These are the activations of a small neural network, seen along a few directions. Each row is one input.
Each table varies a few parts of the input and shows all the possible inputs, shuffled.
Descriptions start from the smaller parts, as in this example, which fits no table here: one of 2 separate values, together with either a single point or one of 11 places around a ring or (one of 5 places around a ring, together with one of 6 places along a line).
Shared parts are said once, and a part with two or three values counts as separate values.

Other details of the inputs vary at random and push rows far along two fixed directions, the same in every table; ignore that.

Rows:
row 1: [ 23  -7  -6  -7  -2  24  36  -4 -19  20  46 -40]
row 2: [ 36  -6   5   9  -7  40  24  12  -5  26  73 -26]
row 3: [ 40   6   0  10 -14  30  29 -19 -21  10  40 -39]
row 4: [-13  18  49 -41 -26 -28 -37  42  37 -81 -61  26]
row 5: [-17   0 -23  15  25 -30 -11 -14  -1  33 -17  31]
row 6: [-24 -11 -24  25  19 -34  -6 -17   2  31 -24  21]
row 7: [ 32  -7   8   4  22  41  36 -11  -4  18  35 -34]
row 8: [ 43 -25   4  -3   0  50  31 -12   7  30  59 -25]
row 9: [ 18   2 -13   6  -9  24  28  -9 -23   7  54 -36]
row 10: [ 22  20  79 -49 -32  30  13  16  13 -75  11 -54]
row 11: [-30   7  64 -42   4   1 -49  49  31 -64 -58  30]
row 12: [-27   3 -35  16  24 -23   0   2 -11  27 -19  28]
row 13: [-18   5 -25  13  12 -39 -10 -16  -5  31 -12  31]
row 14: [ 39   5  -2  14 -17  40  18   6  -6  21  67 -32]
row 15: [ -6   4 -34  13 -16 -19  -9  -7   7  37 -26  37]
row 16: [ 24 -11  -9  -1  12  30  36  -4 -14  26  40 -38]
row 17: [-13  -6 -23  22  13 -11 -14  14  -6  44 -14  48]
row 18: [  8   0 -45  27  -4 -28 -14   0   0  20 -23  42]
row 19: [-19  -7 -31  33 -10 -33 -17 -27 -17  20 -22  17]
row 20: [  2 -23 -26  15  27  -9 -16   5   1  22 -26  51]
row 21: [-30  19  34 -42 -25 -24 -24  26   3 -54 -62   4]
row 22: [ 28 -19   8   9  -2  22  33 -24  -4  12  69 -54]
row 23: [  3   7  60 -44  11  40   3  30  22 -74  15 -51]
row 24: [-29   7 -35  13  10 -30   1   1 -16  24 -14  28]
row 25: [ 20   5  90 -54   8  45  -5  18  36 -84  30 -63]
row 26: [ 40   1   8   3 -10  30  23 -23 -10   6  74 -52]
row 27: [-12   5 -21  16  19 -22  10  -9  -9  39 -34  33]
row 28: [-21  -7 -26  27  -8 -38 -10 -23 -13  25 -20  18]
row 29: [-10  10 -34  25  -3 -28 -21 -26 -15  24 -15  24]
row 30: [ 18  -8  -3  13 -12  27  29 -21 -20  -1  64 -47]
row 31: [-16   9  57 -50 -16 -26 -35  44  38 -80 -57  32]
row 32: [-23 -14 -24  28  29 -24 -12 -16   5  28 -28  19]
row 33: [ -9  -7 -31   8  -5 -19  -4  -6   7  43 -21  44]
row 34: [-15   2  66 -52  -6 -15 -39  46  39 -85 -63  32]
row 35: [-10 -20 -25   7  16  -1 -13  -8   8  41 -31  48]
row 36: [-26  17  26 -35 -25 -17 -30  20  -3 -56 -62   2]
row 37: [ -7  16 -39  30 -10 -17 -26   5  -5  29 -23  38]
row 38: [ 33  13  63 -47 -39  47  -4  18  38 -75  18 -51]
row 39: [ 17 -12  -8  19  27  35  27 -14  -2   9  55 -43]
row 40: [-13   9 -23  14   6 -31  10 -11 -14  38 -28  33]
row 41: [ 17 -11  -4  15  16  31  35 -15  -6   8  63 -45]
row 42: [-47  15  44 -32  -9 -30 -23  20  20 -71 -47   7]
row 43: [ 24 -14 -10   0  21  37  29  -3 -11  23  35 -40]
row 44: [-29  -1 -40  31  -6 -26 -12 -24 -25  14 -20  23]
row 45: [-23   9 -44  19  -5 -22 -12 -11 -26  15 -22  25]
Each input here is: one of 5 places along a line, together with either one of 3 separate values or one of 6 places around a ring.
- Changing only the place on the line of 5 turns row 29 into row 13. The same change can be made to row 3. Which row results? => row 40
- Changing only the place on the line of 5 turns row 14 into row 11. The same change can be made to row 9. Which row results? => row 23
- List by row number the other rows that have the place on the line of 5 in common with row 41. => row 5, row 6, row 8, row 12, row 16, row 17, row 27, row 34
- Which other rows does row 18 become when the choice among 3 separate values takes its other values? List them by row number. => row 37, row 38
- Which other rows does row 11 become when the choice among 3 separate values takes its other values? List them by row number. => row 20, row 35

Rows:
row 46: [ -1  -1  -4   0  13 -12   6 -17   0   8 -13  -1]
row 47: [ 0 -7 -5 -2 -2 -5 -4 14  7 12 -7 16]
row 48: [  6   0  -3  -3  -4   5  -8   1  14  14 -14  20]
row 49: [ -6   7 -16   0 -20 -13   1 -10  -8   4 -11  11]
row 50: [ 16   3  -1   5 -10  13  31 -12 -13   9  46 -29]
row 51: [-12  16 -18   7   6 -10  -3  -1 -13  10 -11  -2]
row 52: [  1   5  37 -25 -17  13 -11  27  12 -54 -16 -10]
row 53: [ -3  14  36 -28   1  14  -8  26  12 -58 -14 -14]
row 54: [  6   2 -17   3  -9   2 -11   6  -6  -2 -11  20]
row 55: [-11 -14  -1   0  16 -12   3 -16  -5   7 -14  -1]
row 56: [ 1 -2  1 -1  7 -9 -2 13  2 12  1 23]
row 57: [ 17  -4  -5   5 -17  17  28 -10  -9   9  40 -34]
row 58: [ 27  -2  -1  10   2  26  21   3 -13   4  42 -17]
row 59: [ 17 -12  -3   6  15  35  20   1 -13  -2  41 -27]
row 60: [-10 -13  -3  -4  19  -1  -3  12   1   5  -3  12]
row 61: [-1  2  5  4 10 -3 -1  3  8 18 -9 21]
row 62: [-21   3 -14   8   8  -9  -5  -2 -18  10 -10  -2]
row 63: [-1 -1 -6 -4 16 -3 -1 11  4  9 -2 11]
row 64: [ -5   0  -6  10  -2 -23 -23  -6  12 -12  -1  10]
row 65: [ 19   3  -8   2   1  23  35 -14 -10   7  50 -44]
row 66: [  7  -3  -8  -8  -6  -3 -10  12   8   7  -6  23]
row 67: [  9  -4  -4  -2 -10 -10  -2 -19   0   7 -16   9]
row 68: [-12 -10   1   1  22   7  -1   2   6  11 -11   8]
row 69: [  0  -2   3   3   3 -19   4 -15  -2  10 -12  10]
row 70: [-24  -5  -9  22   1 -18 -32 -20   5   4  -1  23]
row 71: [  2  -1  49 -31 -18   0  -5   5  20 -47 -21 -19]
row 72: [ -2   3  -2   1  19   5   1   1  10  14 -11   8]
row 73: [ -3  12 -16   4 -18  -8 -12  -2 -15  11 -15  10]
row 74: [ 29 -11   6   4  -1  36  22  -3   8  22  37 -24]
row 75: [  1   0  51 -12 -11   3 -24  14  34 -76   2 -26]
row 76: [-25  -1 -12   2   5 -14   6  -7  -9   2  -8  -1]
row 77: [-10   8 -13  10 -12 -11  -7   1 -14  13 -14   4]
row 78: [-11  14 -11  11  -4 -17  -4   0 -17  15  -9  10]
- Describe the family of inputs behind these rows. => either one of 3 separate values or (one of 5 places along a line, together with one of 6 places around a ring)
- Which other rows does row 57 become when the place on the ring of 6 takes its other values? List them by row number. => row 47, row 52, row 71, row 74, row 77
- Which other rows does row 59 become when the place on the line of 5 takes its other values? List them by row number. => row 52, row 53, row 54, row 58

Rows:
row 79: [-10  10  10  -7 -27 -27 -27  18  16 -24 -27  21]
row 80: [ 35 -21  40 -24   5  58  24  16  10  -8  35 -51]
row 81: [ -7  10  46 -45 -30  11 -15  31  23 -38 -30  20]
row 82: [-19   3  -6  12 -13 -11 -23   4 -14  -2  -1  17]
row 83: [-55  -2 -13  18  30 -44 -31 -21  10   2 -45  42]
row 84: [-25  17   2 -23   7 -17 -13  30   8 -30 -36  18]
row 85: [ 36  -5 -53  34 -16  12  10 -25   0  67  22  18]
row 86: [ 37 -24  47 -34  12  43  19  -5  21  -7  45 -54]
row 87: [ 27 -15  -1  15  24  27  24  -3  -8  19  25 -19]
row 88: [-36 -12 -52  35  42 -46   1 -23   1  62 -19  42]
row 89: [-10  30 -43  33  -6 -17  41 -43 -56  61  17 -34]
row 90: [  1   1 -18  13  -7 -18  -3   6  -9  24 -14  40]
row 91: [-36   1  18 -10  17 -13 -10  25  16 -29 -39  10]
row 92: [-30   6   8 -18 -40 -38  -2 -26 -14 -52 -41 -20]
row 93: [ 34   2  20   5 -32  26 -12  -8   5 -29  52 -42]
row 94: [-14   0  35  -9   9  22 -11  12  11 -57  -1 -33]
row 95: [  6 -10  60 -31  17   4   1   2  25 -43   1 -17]
row 96: [ 42  -9 -36  24  15  51  32 -18 -34  27  95 -53]
row 97: [ 41  -4 -51  44 -10  -5  10 -28  -8  56  29  18]
row 98: [-17  11 -25 -11  10 -14 -16  15  -1  21 -60  53]
row 99: [ 17   9  35 -33   1  17   4  25   6 -43  -4 -10]
row 100: [-18   1 -23  13  -7 -22  -4  15 -10  25  -6  33]
- Describe the family of inputs behind these rows. => either one of 2 separate values or (one of 4 places along a line, together with one of 5 places along a line)
